Small tables with named rows and columns. After each table, cells are looked up by row and column.

Table vakab
cols = vukize, vatenop, vafafi, bako, vesar, gifif, dor, zin, kodezal, lugen
mefa: [39.30, 47.69, 31.60, 27.41, 75.57, 30.72, 48.45, 37.65, 47.13, 38.43]
dugu: [39.76, 36.32, 32.72, 35.31, 49.53, 39.01, 45.43, 32.51, 31.02, 49.57]
papamuf: [32.67, 40.98, 31.09, 35.05, 80.73, 39.85, 40.87, 35.58, 22.84, 52.73]
bug: [36.99, 35.09, 40.63, 42.33, 46.34, 41.72, 22.05, 37.59, 27.76, 9.66]
dak: [40.94, 47.07, 32.34, 18.37, 58.00, 35.25, 66.93, 43.67, 44.59, 61.50]
lum: [43.96, 52.27, 33.94, 27.91, 95.41, 30.48, 52.46, 44.40, 52.80, 51.71]

dak, zin => 43.67
dak, vafafi => 32.34
papamuf, lugen => 52.73
mefa, zin => 37.65
bug, vatenop => 35.09
lum, bako => 27.91

tilili:
            kig   difeto  begumev  levipiv     fal      rab  fopuva
kar      67.713   26.905   49.480   89.904  34.881   23.329  51.076
lino     60.274   35.283   26.081   79.722  36.523  -27.248   8.509
gal      53.405   26.279   48.839   11.119   6.816   95.455  38.607
pek     -20.723   46.885   17.373   35.409  22.414  -40.487  29.129
pide     53.010   44.302   36.961   22.460  64.758   22.340   1.315
bim      87.808    3.179  -11.305   43.662  24.173   74.623  42.915
pusozo  -17.312   19.435   40.842   16.569  53.716   95.712  45.184
gar      67.083   72.953   29.345   15.660  20.862   -0.684  54.781
sudopu  -35.522   37.698   19.710   31.885  37.287   54.629  40.378
sozam   -24.809   18.632   41.799   44.312  31.445   33.836  29.132
ral      64.401   -3.918   40.170   15.058  46.655   12.001  24.914
lovi    -56.232  -17.860   17.221   18.945  55.182  -34.678  16.903

What is the fopuva of bim in tilili?
42.915
What is the kig of kar in tilili?
67.713
What is the kig of ral in tilili?
64.401
What is the levipiv of ral in tilili?
15.058
What is the rab of lovi in tilili?
-34.678
What is the begumev of sozam in tilili?
41.799
What is the difeto of lovi in tilili?
-17.860
What is the difeto of gar in tilili?
72.953
What is the fopuva of pusozo in tilili?
45.184

muz:
cols = zar, linonav, ridev, milin, seragus, pasin
lek: [221, 164, 175, 157, 133, 140]
duv: [113, 191, 108, 69, 127, 106]
kifat: [217, 166, 192, 112, 117, 188]
ruru: [232, 159, 145, 43, 95, 174]
geg: [154, 241, 172, 133, 128, 171]
vonasu: [149, 116, 92, 98, 163, 160]
kul: [150, 102, 149, 49, 150, 137]
rimi: [93, 161, 214, 121, 117, 141]
diz: [175, 157, 167, 122, 155, 138]

kul, milin: 49
lek, pasin: 140
ruru, milin: 43
rimi, linonav: 161
vonasu, milin: 98
kifat, linonav: 166
ruru, pasin: 174
lek, ridev: 175

zet
|  | zul | duduki | nov | voka | pom | zepu | mul | figab |
|---|---|---|---|---|---|---|---|---|
| bulako | 1117 | 7875 | 3089 | 2271 | 5235 | 5048 | 7349 | 6448 |
| tagoz | 4138 | 6877 | 7457 | 1375 | 6029 | 3452 | 8697 | 2926 |
| nur | 6653 | 8621 | 8611 | 4089 | 7217 | 2978 | 8199 | 2490 |
| vazed | 7430 | 866 | 7457 | 8711 | 1692 | 2410 | 8526 | 4849 |
| ziza | 2549 | 8818 | 2296 | 3352 | 5294 | 6512 | 2086 | 6965 |
| duvar | 8750 | 5358 | 6292 | 978 | 4445 | 2246 | 2247 | 7172 |
| rinele | 6622 | 7473 | 1441 | 989 | 2975 | 8571 | 1652 | 6351 |

nur, nov: 8611
vazed, zepu: 2410
vazed, voka: 8711
bulako, mul: 7349
bulako, duduki: 7875
tagoz, zepu: 3452
rinele, mul: 1652
rinele, zul: 6622
nur, mul: 8199
rinele, duduki: 7473
duvar, zul: 8750
bulako, figab: 6448
ziza, zepu: 6512
ziza, nov: 2296
nur, zepu: 2978

rep
cols = zepeto, tegulu
vame: [99, 60]
vugo: [154, 97]
sika: [100, 131]
fas: [90, 136]
kov: [107, 192]
kevofof: [88, 128]

zepeto of kov: 107
zepeto of vame: 99
tegulu of kov: 192
zepeto of kevofof: 88
zepeto of fas: 90
tegulu of kevofof: 128
zepeto of sika: 100
tegulu of sika: 131
zepeto of vugo: 154
tegulu of vugo: 97
tegulu of fas: 136
tegulu of vame: 60

Table bug
         dusinum  dil
motumam       84   66
liduse        21   11
zas           66   52
mapozop       61   46
magak         23   58
tur           73   19
gutod         37   32

What is the dil of tur in bug? 19
What is the dusinum of gutod in bug? 37
What is the dusinum of motumam in bug? 84
What is the dil of zas in bug? 52
What is the dil of mapozop in bug? 46
What is the dil of motumam in bug? 66
What is the dusinum of zas in bug? 66
What is the dil of magak in bug? 58
What is the dusinum of magak in bug? 23
What is the dil of liduse in bug? 11
What is the dil of gutod in bug? 32
What is the dusinum of liduse in bug? 21
What is the dusinum of mapozop in bug? 61
What is the dusinum of tur in bug? 73
Row with the largest dil: motumam

musi =
	zodibi	kofo	ketibo	mekeku
muk	4.0	7.8	5.0	5.5
dafunu	7.1	8.8	8.3	7.0
bonam	2.9	2.1	1.0	2.5
nesorem	2.1	4.1	0.3	3.3
vifepoz	0.3	6.3	5.2	7.8
mikodig	4.8	5.6	5.0	5.5
nasom	4.2	3.6	8.0	3.7
dirodo	5.6	4.4	7.3	8.0
kot	6.4	4.4	4.1	6.1
dafafak	9.3	6.8	8.7	5.3
renoz	9.9	3.7	6.4	5.3

kofo of renoz is 3.7
mekeku of nasom is 3.7
mekeku of nesorem is 3.3
zodibi of bonam is 2.9
kofo of nasom is 3.6
kofo of bonam is 2.1
zodibi of vifepoz is 0.3
mekeku of bonam is 2.5
kofo of muk is 7.8
zodibi of nesorem is 2.1
mekeku of kot is 6.1
ketibo of renoz is 6.4
zodibi of dafafak is 9.3
mekeku of renoz is 5.3
zodibi of mikodig is 4.8
ketibo of muk is 5.0
Row with the largest kofo: dafunu

